A small network was shown many inputs. Here are its activations along a few directions, one row for each input.
Each table varies a few parts of the input and shows all the possible inputs, shuffled.
A made-up example of a description, with smaller parts first: line(4) and (point or line(9) or (values(3) and ring(8))).
Shared parts are said once, and a part with two or three values counts as separate values.

Other details of the inputs vary at random and push rows far along two fixed directions, the same in every table; ignore that.

A family of inputs:
R1: [ -1 -11  14 -10   3  11   5 -15  22  -7   4]
R2: [ 15 -17   1  12 -10 -11  -6 -33 -21  22 -14]
R3: [  2  -7  10  -4   6  14   5  -1  16 -23   0]
R4: [  0  -2  18   5   0   4  13   0  16 -17 -15]
R5: [-20  34 -22  -4  19   7  -7  39  25   2  19]
R6: [  0  -9  13 -10   4  14   3  -8  18 -16  -2]
R7: [ -3  -3  20   0  -2   7  12  -6  18  -9 -16]
R8: [ 15 -12 -44  24  -9 -24 -36  -1 -57  53  -8]
R9: [-12  41 -28  -5  17  13 -14  26  21  -4  27]
R10: [  9 -28  11  15 -10 -16   3 -24 -21  27 -26]
R11: [-17  25 -58  -2  22   4 -33  46  -5  35  37]
R12: [  7 -22  10   6 -20 -34  15  -5 -46   8 -19]
R13: [ -5  -6  19 -14  -6  -1  14   5  -3 -26  13]
R14: [  5  11  17 -10 -13  -3  19  -3  -2 -25   7]
R15: [  4   6  16  -3  -3  15   7 -19  19 -20  -7]
Each input here is: values(3) and (point or line(4)).
The inputs of R2 and R1 match in every part but the values(3) part. If R8 is changed in the same way as R2 into R1, which row does it become? -> R3
List by row number the other rows that have the values(3) part in common with R5. -> R4, R7, R10, R12
Change only the values(3) part in R14. List by row number the other rows that result. -> R12, R13

A family of inputs:
R16: [ 16 -26  12  11  -7  -8   0 -26 -20   1 -19]
R17: [ -9  21 -27  -4   5   8 -18  14   9  22  21]
R18: [-10  19  12 -12   4  15  13   5  40 -20   7]
R19: [  7 -10 -15   9  -3  -9 -16  -4 -23  24  -2]
R20: [-15  28 -33 -11  -3  -3 -10  39  -3  14  32]
R21: [ 10 -11  -4  12  -2 -14  -3  -6 -25   9 -12]
R22: [  1   1 -20  -2 -10 -21  -9  17 -38  17  11]
R23: [  5  -5  -8   8   0  -8  -6   3 -17  10  -5]
R24: [ 13 -22   8   7  -2  -2  -1 -22 -14   1 -16]
R25: [ -2  -1  27  -8  -8  -1  24  -3   5 -38  -3]
R26: [ -1   7 -13   0   0   2  -9   3   3   8   9]
R27: [ -3   5  21  -5   6  10  16  -2  23 -33  -4]
R28: [-10  16   6 -14   8  24   4   5  41 -21  16]
R29: [ 17 -22 -10  15  -6 -14 -16 -20 -39  28 -17]
R30: [  1   1  44  -7  -1  15  33 -20  36 -47 -13]
R31: [  8  -5   5   5   1  -4   1  -8 -10  -5 -12]
R32: [ 10 -24   6   9 -13 -28   3  -8 -50   8 -14]
R33: [ -4  -4 -20   5   0  -6 -13  11 -10  30   4]
R34: [-18  29  -3 -14   7  19   3  14  39  -7  18]
R35: [ -6   8  26  -6   2  13  22  -5  35 -28  -1]
R36: [ 27 -41  30  11  -9  -4   7 -45 -22 -13 -35]
R37: [ 4  1  1  4  1 -3  1 -3 -4 -5 -7]
R38: [ 17 -33  20  14 -10 -13   7 -29 -27   4 -32]
R39: [ -5   0 -17   5  -1  -8 -11  10  -9  28   3]
R40: [-11  15 -35  -3   7   6 -22  22   6  26  25]
R41: [ -2  15  19  -5   7  14  16  -1  28 -33  -1]
R42: [-15  10 -26 -15   6  -2 -14  20   0  30  32]
R43: [-19  35  -5 -16  11  26   3  21  53 -19  31]
R44: [  1   3  14   1   4   5  13  -3  10 -22  -4]
R45: [  6 -12  16   5  -7  -4   9 -11  -3   0 -12]
R46: [  4  -7  -2   6  -5  -9  -5  -8 -14  18 -11]
R47: [  3   4  24  -6   2  14  14 -17  26 -33  -5]
R48: [  4  -8  18   1   6   5  11  -9   5 -23 -12]
R49: [-11  12 -35   2   9  -3 -20  27  -8  27  16]
R50: [  1  -3 -18   6   4  -7 -13   9 -18  18  -1]
R51: [  4 -14  11   1  -4   2   4 -12   4   1 -13]
R52: [-10  15 -13  -9  -5 -10  -2  25 -11   4  20]
R53: [  6 -11   8   3   4  -1   0  -7  -6  -7 -14]
R54: [-14  14 -26  -3   5   2 -15  22   7  28  19]
What is each input in this table made of? -> point or ring(5) or (values(3) and line(11))
Which of the alternatives is R25? -> ring(5)
Change only the line(11) part in R34. List by row number the other rows that result. -> R18, R30, R33, R35, R38, R39, R45, R46, R51, R54
